Each row below holds a small network's activations on one input, seen along a few directions.
In each table, some parts of the input vary, and every possible input appears once, in random order.
Descriptions start from the smaller parts, as in this example, which fits no table here: one of 4 places along a line, together with either a single point or (one of 2 separate values, together with one of 5 places around a ring) or one of 11 places around a ring.
Shared parts are said once, and a part with two or three values counts as separate values.
In the rows, zero is written as 128.

Other details of the inputs vary at random and push rows far along two fixed directions, the same in every table; ignore that.

Table:
row 1: [124 113  64 137 125 136 129 132 159 127 151  93]
row 2: [124 147 146 121 113 118 130 117  89 116 129 154]
row 3: [123 137 140 112 115 123 124 120  87 119 128 160]
row 4: [144 145 123 101 118 118 129 134  94 141 111 142]
row 5: [117 144 145 109 122 107 130  97  99 119 129 140]
row 6: [ 54  92 196 113 203 147 179 192 165  91  88 108]
row 7: [139 109  69 153 114 157 132 143 145 124 144 101]
row 8: [129 123 142 111 104 134 121 117  79 121 112 142]
row 9: [123 136 140  97 124 114 113 106  96 116 124 137]
row 10: [ 95 113 210 143 189 142 164 204 169 125  96 121]
row 11: [145 154 125 106 128 119 133 130  99 139 119 153]
row 12: [135  89  98 157 120 147 109 119 165 139 155  94]
row 13: [149 138 155 122 124 119 111 126 109 154 130 160]
row 14: [107 117  87 170 118 130 133 104 155  99 160 107]
row 15: [119 109  84 156 108 151 113 141 140  97 164 117]
row 16: [126 131  71 152 132 131 140 125 167 122 161  97]
row 17: [ 91 113 182 116 204 151 177 227 163 104  76 108]
row 18: [140 108 100 160 105 153 117 120 185 132 148 120]
row 19: [122 121 141  99 114 124 120  97  88 124 112 128]
row 20: [145 153 124  91 137 109 122 117 106 137 116 130]
row 21: [141 164 129 118 136  98 142 100 111 136 110 135]
row 22: [141 127 152 105 124 109 106 110 115 159 122 135]
row 23: [111 100  81 153  99 149 119 139 137 105 160 115]
row 24: [126 149 147 135 114 113 133 109  91 113 119 156]
row 25: [137  97  97 165 110 143 109 147 161 136 162 114]
row 26: [103  98  80 142 109 140 118 120 147 108 160 101]
row 27: [133 133  73 164 122 141 140 145 157 119 160 112]
row 28: [148 166 131 131 126 108 142 120 102 133 109 150]
row 29: [134 106  98 155 129 139 101 129 174 135 166 101]
row 30: [146  89 100 169 109 154 112 138 155 134 155 108]
row 31: [138 152 123  94 139 109 133 110 108 142 120 139]
row 32: [ 80 112 216 146 209 135 171 185 186 124  80 104]
row 33: [144 137 125  94 128 120 130 108  98 144 105 122]
row 34: [140 138 153 110 134 112 109 105 119 159 130 145]
row 35: [149 153 160 147 122 110 118 116 112 148 120 155]
row 36: [127 139 143 102  99 130 129 100 111 113 106 153]
row 37: [139 149 159 120 132 106 114 103 120 157 131 138]
row 38: [157 137 156 119 122 117 102 132 108 147 127 151]
row 39: [149 155 126  97 113 127 139 110 120 134  97 148]
Each input here is: one of 3 separate values, together with either a single point or (one of 2 separate values, together with one of 6 places along a line).
Changing only the choice among 3 separate values turns row 7 into row 8. The same change can be made to row 17. Which row results? -> row 15
Change only the choice among 2 separate values in row 22. List by row number the other rows that result. -> row 25
Change only the choice among 3 separate values in row 36. List by row number the other rows that result. -> row 18, row 39
Change only the choice among 3 separate values in row 5. List by row number the other rows that result. -> row 16, row 37

Table:
row 40: [135 120 119 132 113 129 106 113 128 134 147 130]
row 41: [148 138 105 135 121 124 118 121 130 139 138 124]
row 42: [133 130 101 127 112 130 123 118 114 117 138 125]
row 43: [144 136 106 131 120 122 122 111 136 140 136 122]
row 44: [ 65  49 123 190 182 188 164 213 244  90 138  60]
row 45: [107 135 183  88 156 119 154 147  98 123  82 139]
row 46: [136 118 118 136 111 129 110 116 124 138 145 130]
row 47: [141 120 118 138 111 131 107 119 123 133 143 130]
row 48: [106 137 184  83 159 120 150 145 102 119  83 139]
row 49: [133 130 100 125 108 133 126 119 118 120 138 131]
row 50: [140 120 117 136 107 134 110 121 126 135 142 135]
row 51: [132 132 128 152 107 125 115 112 127 127 150 136]
row 52: [102 145 191 103 155 112 156 144 101 111  82 151]
row 53: [147 139 104 132 117 126 121 122 133 141 137 130]
row 54: [141 147 112 150 124 121 128 110 133 134 145 137]
row 55: [108 135 184  86 155 121 153 140 102 120  77 137]
row 56: [143 138 106 128 124 120 119 115 135 139 142 125]
row 57: [143 136 105 133 122 121 122 118 131 144 141 124]
Changing only one part turns row 50 into row 53. The same change can be made to row 44. Which row results? -> row 43
What do these inputs look like to the network? -> one of 3 separate values, together with either a single point or one of 5 places along a line
Change only the choice among 3 separate values in row 51. List by row number the other rows that result. -> row 52, row 54
Which other rows agree with row 52 in the choice among 3 separate values? List them by row number. -> row 42, row 45, row 48, row 49, row 55
Change only the choice among 3 separate values in row 45. List by row number the other rows that result. -> row 46, row 57

Table:
row 58: [174 142  62 171  50 127  68  73 122 149 192 150]
row 59: [137 138 160 100 160 106 130 154  83 159 111 134]
row 60: [139 134 168  96 149 111 136 110 109 153  82 114]
row 61: [115 134 190 111 140 102 118  98 123 148 121 143]
row 62: [117 130 163  97 114 131 122 133  88 118  99 152]
row 63: [126 147 183 133 154 100 129 146  86 146 123 153]
row 64: [ 70  80 174 187 196 158 175 186 219 100 108  71]
row 65: [192 172  41 114  75 107  82  68 100 151 181 132]
row 66: [ 86  73 165 183 174 162 153 217 215 100 120  93]
row 67: [149 124 170  89 139 131 130 137 107 152  94 147]
row 68: [ 84  70 175 179 183 177 168 211 215 101 119 104]
row 69: [108 132 162 104 143 110 137 146  63 122 115 143]
row 70: [123 155 141 103 136 115 150 119  86 104  88 142]
row 71: [110 129 172 102 133 115 142 103  89 114  87 124]
row 72: [103 143 155  79 145 111 138 122  98 110 104 151]
row 73: [ 84 107 144 188 198 157 182 201 215  89 109  89]
row 74: [131 148 153  74 161 106 131 129 119 147  99 141]
row 75: [158 123  45 144  45 143  79  66  96 124 185 139]
row 76: [152 159 139  97 152 110 141 126 107 141  83 132]
row 77: [139 162 145  92 142 114 167 135 112 152  83 143]
row 78: [106  67  63 231 123 191 125 170 238 104 196  79]
row 79: [109 104  45 201 129 150 119 133 221 107 203  96]
row 80: [121 118 173  94 123 135 135 129  87 114  97 156]
row 81: [190 126  40 141  56 121  68  84 118 156 179 124]
row 82: [ 98 121 169  84 131 112 126  99  99 123 113 134]
row 83: [153 158  20 147  48 123 124  64 102 121 175 143]
row 84: [102 103  38 231 127 170 168 165 241 101 186  84]
row 85: [146 129 170  90 138 132 124 140 106 156  93 141]
row 86: [171 126  54 141  74 139  82 102 132 155 169 124]
row 87: [126 128 166  79 146 107 121 106 119 161 108 125]
row 88: [118 158 150  86 135 116 139 130  88 103 112 141]
row 89: [149 114  59 145  58 131  85  95 108 113 171 128]
row 90: [137 171 170 113 145 105 130 130 112 127 120 150]
What do these inputs look like to the network? -> one of 3 separate values, together with either a single point or one of 4 places along a line or one of 6 places along a line
Changing only the choice among 3 separate values turns row 86 into row 62. The same change can be made to row 74. Which row results? -> row 72
Change only the place on the line of 6 in row 74. List by row number the other rows that result. -> row 60, row 65, row 76, row 77, row 87
